A small network was shown many inputs. Here are its activations along a few directions, one row for each input.
In each table, some parts of the input vary, and every possible input appears once, in random order.
A made-up example of a description, with smaller parts first: line(4) and (point or ring(11) or (values(2) and ring(8))).
Shared parts are said once, and a part with two or three values counts as separate values.
In the rows, 128 means zero.

Other details of the inputs vary at random and push rows far along two fixed directions, the same in every table; ignore that.

A family of inputs:
r1: [155 124 130 132 165 156 117 191  95 127  95  96 134 144  98]
r2: [ 89 147 142 131 110  94 143 121 171 112 178 158 125 130 143]
r3: [133  81 128 116 111 131 133  80 107  99 119 114 121 137 148]
r4: [129 103 132 124 100 135 148  90 107  93 114 104 144 103 134]
r5: [142  98 123 114  84 132 137 103  96  89 122 109 142  96 128]
r6: [136  95 121 115 108 142 151  92 102 101 122 113 126  99 141]
r7: [110 177 146 154 182 118 129 200 154 139 137 148 120 175 115]
r8: [145  97 125 128 110 116 134  77 114 130 112 107 113 100 135]
r9: [152 123 129 158 182 142 104 156 106 157  91  90 126 163 112]
r10: [131  96 137 129 111 121 146  83 104  90 117 106 125 115 137]
r11: [136  86 127 126 110 137 134  81 109  90 113 121 123 136 145]
r12: [142  95 120 118 110 118 136  76 103 133 104 121 109 105 144]
r13: [140  89 117 135 114 125 126  77 114 107 119 109 129 122 140]
r14: [139 110 137 158 185 143 117 162 102 130 107  89 136 168 111]
r15: [ 95 143 136 134 123 107 146 128 163 116 172 172 113 129 145]
r16: [141  84 125 110 116 127 124  75 112 114 110 120 119 134 155]
r17: [151 100 116 114  92 137 123 102 105 108 130 105 136  85 127]
r18: [143 109 134 152 191 152 116 163 100 131  99  96 123 173 114]
r19: [119 184 137 166 173 120 101 187 149 162 132 141 132 183 118]
r20: [145  94 122 124 101 121 121  70 116 127 108 106 124 126 143]
r21: [138 112 124 126 100 136 136  83 106 100 108 100 138  96 134]
r22: [133  76 119  92 129 146 155  88  95 108 135 130 122 120 104]
r23: [139 105 120 125 107 137 135  85 111 109 122  98 136  88 135]
r24: [135 110 139 151 178 142 115 158 105 129 104  84 136 171 116]
r25: [149 107 119 116  85 135 125  97 100  97 117 107 135  91 127]
r26: [143  99 130 121 105 118 130  74 113 131 109  98 115 107 138]
r27: [109 139 127 133 118 105 129 113 169 127 159 184 120 140 157]
r28: [155 112 121 114  80 135 124  97 102 121 108 109 131  92 128]
r29: [117 159 121 110 101 123 129 153 165 132 174 186 128 110 137]
r30: [158 135 125 132 159 156 103 186  95 158  77  98 135 140 101]
r31: [104 165 124 123 115 121 143 137 174 135 165 180 127 115 148]
r32: [128  80 129 106 124 136 136  71 106 112 138 125 127 101 101]
r33: [ 96 170 129 129 105 120 149 138 168 109 160 175 132 125 144]
r34: [ 88 159 129 120 103 120 148 140 172 120 168 169 134 125 146]
r35: [111 151 120 140 112 100 125 115 166 147 151 183 125 143 147]
r36: [136 112 140 153 185 135 128 165 101 130 107  82 124 148 106]
r37: [126  73 128 100 123 137 157  83 101 106 142 118 136 110 100]
r38: [137  92 122 126 107 123 120  70 115 105 120 103 129 127 142]
r39: [112 156 126 147 109 103 125 113 167 112 157 162 131 144 141]
r40: [156 101 110 105  89 142 122 103 102 134 110 121 128  89 133]
r41: [111 171 140 152 196 116 117 203 157 163 138 154 115 166 119]
r42: [110 171 120 119  91 112 121 144 161 123 181 158 141 112 129]
r43: [145 117 130 134 162 149 112 193  98 133 105  77 147 140  95]
r44: [142 106 115 114  99 138 137  81 108 133 104 116 126  91 144]
r45: [141 109 122 115  94 133 133  82 114 131 106  95 133  96 137]
r46: [143 128 134 136 184 138 108 164 101 167  85  89 115 156 115]
r47: [156 133 128 132 158 151  98 186 105 163  96  77 136 137  96]
r48: [ 97 174 126 131 105 113 133 131 174 125 170 153 140 117 137]
r49: [148 144 135 149 169 154 115 171 105 158  81  81 137 141 104]
r50: [ 89 166 132 129 104 109 147 138 171 116 175 157 146 122 139]
r51: [143  89 115  96  90 140 137 111  99 101 124 113 130 104 134]
r52: [127 184 131 144 179 139 116 235 150 150 158 151 136 156 101]
r53: [139  88 118 117 101 122 121  72 111 131 100 121 122 131 150]
r54: [141 121 133 156 190 140 113 163 108 141 103  78 120 144 105]
r55: [135 102 128 130 110 122 134  78 112  98 111 104 119 107 136]
r56: [155 129 121 123 160 154  99 189  98 167  84  91 134 140 103]
r57: [108 180 125 137 105 117 135 131 171 148 169 161 134 111 138]
r58: [143 117 141 131 192 141 114 162 103 149  91  91 111 157 120]
r59: [103 184 125 129 100 116 136 130 167 141 148 177 131 122 144]
r60: [ 96 167 129 138 112 112 151 139 167 117 181 162 143 114 139]
r61: [152 100 119  97  90 138 131 104  99 106 107 126 124  96 139]
r62: [110 160 122 100  94 117 129 153 166 132 170 181 130 119 140]
r63: [105 176 131 133 196 128 114 203 145 189 144 175 126 174  79]
r64: [103 147 137 144 104 102 139 115 165 102 163 167 135 147 145]
r65: [108 168 137 141 106 101 132 119 174 135 155 165 117 126 137]
r66: [102 165 135 132 105  99 134 118 167 139 149 181 117 130 147]
r67: [110 156 124 138 103 101 123 113 167 135 143 182 127 146 147]
r68: [142 136 127 132 174 152 112 174 105 169  78  85 134 145 111]
r69: [143 126 133 125 185 156 118 179 111 153  85  88 132 148 113]
r70: [141  95 137 111 115 126 138  76 107 106 106 124 109 113 150]
r71: [100 153 133 112 120 109 140 108 155 151 182 192 125 123 105]
r72: [ 99 162 133 135 117  96 129 119 174 122 172 154 120 127 140]
r73: [100 171 129 123 108 120 142 136 173 124 152 182 129 123 149]
r74: [ 90 146 140 124 114 103 142 126 167 115 169 169 114 135 149]
r75: [149 114 129 139 162 149 116 192  99 132 110  85 144 130  96]
r76: [161 130 128 138 161 154 101 185 103 162  98  84 135 128  97]
r77: [108 167 130 125 203 135 122 208 151 172 152 170 120 173  84]
r78: [145  88 127 119 114 132 126  74 113 104 105 128 121 130 153]
Description of these inputs: ring(6) and (point or (values(3) and line(4))).
Q: Changing only the ring(6) part turns r27 into r35. The same change can be made to r58. Which row results?
A: r46
Q: Changing only the ring(6) part turns r39 into r64. The same change can be made to r23. Which row results?
A: r60
Q: Which other rows agree with r47 in the ring(6) part? List them by row number.
A: r8, r9, r19, r20, r26, r28, r45, r49, r57, r65, r71, r76
Q: Which other rows does r56 become when the ring(6) part takes its other values? List them by row number.
A: r42, r43, r47, r51, r62
Q: Which other rows does r51 become when the values(3) part takes its other values? List them by row number.
A: r1, r52
Q: Which other rows does r70 become when the values(3) part takes its other values? List them by row number.
A: r41, r58

A family of inputs:
r79: [127 167 128 144 141 133 121 180 141 138 131 129 142 135 119]
r80: [130 158 127 121 142 132 116 183 138 160 133 137 127 128 115]
r81: [135 161 123 119 147 141 115 183 134 160 122 150 127 135 115]
r82: [134 161 124 131 147 130 110 179 141 166 132 140 129 133 110]
r83: [128 163 127 140 137 130 117 180 143 133 136 128 138 137 127]
r84: [127 162 126 138 139 134 115 183 140 131 136 132 143 145 121]
r85: [127 159 127 124 136 129 120 164 143 162 137 137 130 120 113]
r86: [122 152 135 149 152 120 118 160 145 130 133 135 123 155 133]
r87: [143  39 137 115 192 164 148 116  59  98 100  76 118 148  94]
r88: [170  76 125 122 132 158 122 124  65 112  71  45 135 107 123]
r89: [135 159 122 123 144 133 111 182 140 161 130 145 126 135 116]
r90: [147  51 121 103  91 133 143  26  88  96  93 119 109 109 162]
r91: [129 160 125 116 141 137 122 180 133 159 126 144 129 128 115]
r92: [ 84 128 125  95  59 112 171  99 160  59 225 188 141  88 132]
r93: [113 135 110  89  25 102 143  60 163 118 182 201 127  77 155]
r94: [115 153 137 154 152 117 121 150 146 134 139 130 133 153 118]
r95: [116 157 138 145 153 123 128 165 143 130 129 134 126 151 131]
r96: [127 164 127 135 132 135 123 176 140 131 131 135 139 134 128]
r97: [121 170 130 146 143 131 123 175 142 140 133 122 144 130 114]
r98: [121 155 135 145 153 126 122 163 143 130 126 141 125 155 133]
r99: [128 165 128 123 148 138 121 175 137 165 126 138 130 124 107]
r100: [114 146 134 145 158 120 124 139 149 148 131 154 118 162 132]
r101: [118 152 138 148 153 118 123 164 146 131 135 128 125 151 131]
r102: [ 87 125 121  78  75 119 172  99 156  92 219 206 134  73 119]
r103: [156  64 133 131 171 150 121  96  73 130  67  67 117 147 117]
r104: [115 160 139 151 157 124 127 157 147 135 130 130 128 148 126]
r105: [110 144 135 137 159 121 129 143 148 143 128 151 116 161 135]
r106: [107 134 110  78  18 101 151  61 164 112 185 202 126  72 162]
r107: [116 149 137 143 146 119 124 157 143 127 137 135 130 156 129]
r108: [164  68 129 129 146 152 118 107  70 110  69  68 124 138 125]
r109: [121 162 128 145 136 127 119 167 143 135 142 122 147 133 112]
r110: [165  69 130 137 151 150 117 105  69 115  70  61 127 137 118]
r111: [168  80 124 131 132 152 121 110  71 117  74  42 139 103 116]
r112: [107 142 111  94  37  99 144  63 166 125 182 192 130  76 144]
r113: [111 149 139 146 172 123 127 146 147 150 127 142 118 163 126]
r114: [161  76 131 138 154 151 123 101  70 117  65  55 125 123 119]
r115: [105 149 120 107  44 107 154  91 161  94 171 172 137  85 165]
r116: [163  72 131 141 156 145 118 100  70 118  70  47 125 125 118]
r117: [113 153 139 149 148 119 125 148 149 131 139 132 132 151 124]
r118: [123 162 129 138 141 133 120 188 139 132 137 123 145 142 118]
r119: [111 138 134 138 158 119 124 141 146 142 134 148 120 169 131]
r120: [105 138 126 125  66  97 147  70 161  98 166 178 123 108 165]
r121: [112 143 137 150 167 115 120 139 148 150 136 142 123 168 120]
r122: [149  47 137 122 185 168 142 134  50  81 100  58 127 144  88]
r123: [122 166 132 146 142 128 123 174 146 138 139 115 142 130 119]
r124: [132 161 123 125 135 135 117 168 137 161 129 150 130 127 115]
r125: [138  47 121 101  71 119 149   9  99  91 111 117 109  95 169]
r126: [168  81 126 123 135 164 127 115  65 115  64  43 138 102 117]
r127: [108 143 113  97  40  97 145  66 167 126 181 186 125  71 150]
r128: [139  53 122 108  84 124 147   8  94 100 101 112 112  96 157]
r129: [178  68 114  99 130 166 113 115  59 134  65  77 125 111 111]
r130: [145  46 120 101  83 127 139  19  93  94 102 121 112 112 161]
r131: [119 140 135 149 163 117 118 141 146 147 132 141 117 162 130]
r132: [122 153 136 156 153 118 118 158 146 136 136 131 127 153 127]
r133: [148  58 115  95  39 134 147  19  90  75 113  90 138  60 153]
r134: [111 144 119 119  47 100 142  84 163  99 177 167 137  88 161]
r135: [113 147 137 154 170 113 120 142 150 153 135 138 119 163 123]
r136: [127 163 128 147 143 132 114 182 141 137 137 126 146 144 114]
r137: [118 139 134 142 159 118 119 142 147 142 132 149 115 164 137]
r138: [158  63 128 130 159 146 117  90  77 130  72  80 117 147 123]
r139: [113 145 139 150 171 116 122 144 150 150 133 135 118 162 127]
r140: [126 158 126 121 139 133 118 166 139 161 136 141 134 127 106]
r141: [108 145 114  92  38 103 150  63 162 124 173 191 126  68 149]
r142: [116 155 140 154 154 118 123 153 148 134 137 124 127 147 126]
Q: Changing only one part turns r86 into r89. The same change can be made to r142. Which row results?
A: r85
Q: What is each input in this table made of?
A: line(4) and (point or (values(3) and ring(5)))
Q: Which other rows does r107 become when the values(3) part takes its other values? List them by row number.
A: r95, r101

A family of inputs:
r143: [100 140 137 141 138 117 140 140 151 106 167 144 135 147 127]
r144: [132  59 124 102  81 130 155  43  97  69 125 117 122  98 154]
r145: [119 140 119 108  98 123 133 128 144 129 161 166 129 110 126]
r146: [128 164 124 141 123 116 112 148 151 151 132 146 128 139 136]
r147: [ 89 146 147 163 182  88 123 101 180 158 140 185  93 206 153]
r148: [158 124 130 125 197 168 107 209  87 163  80  82 132 147  85]
r149: [184  58 123 113 164 177 117 133  36 136  51  30 130 104  89]
r150: [124 168 124 132 112 116 117 146 157 150 131 155 127 128 145]
r151: [149  83 114 106  57 124 132  40 105 106 105 105 129  81 158]
r152: [103 142 137 142 141 114 137 145 151 108 165 154 129 154 127]
r153: [131  67 126 108  79 129 156  40 100  69 126 113 126  93 149]
r154: [160 129 129 134 202 172 106 213  83 165  74  71 136 147  78]
r155: [123 169 127 139 112 113 120 140 158 148 138 139 132 120 136]
r156: [103 148 138 143 140 117 141 145 151 110 165 141 133 139 125]
r157: [127 170 127 140 118 119 117 147 153 152 126 142 132 128 139]
r158: [117 142 123 111 103 125 136 129 145 129 162 157 135 107 122]
Q: What is each input in this table made of?
A: point or (values(3) and ring(5))
Q: Which other rows does r152 become when the ring(5) part takes its other values? List them by row number.
A: r143, r144, r153, r156
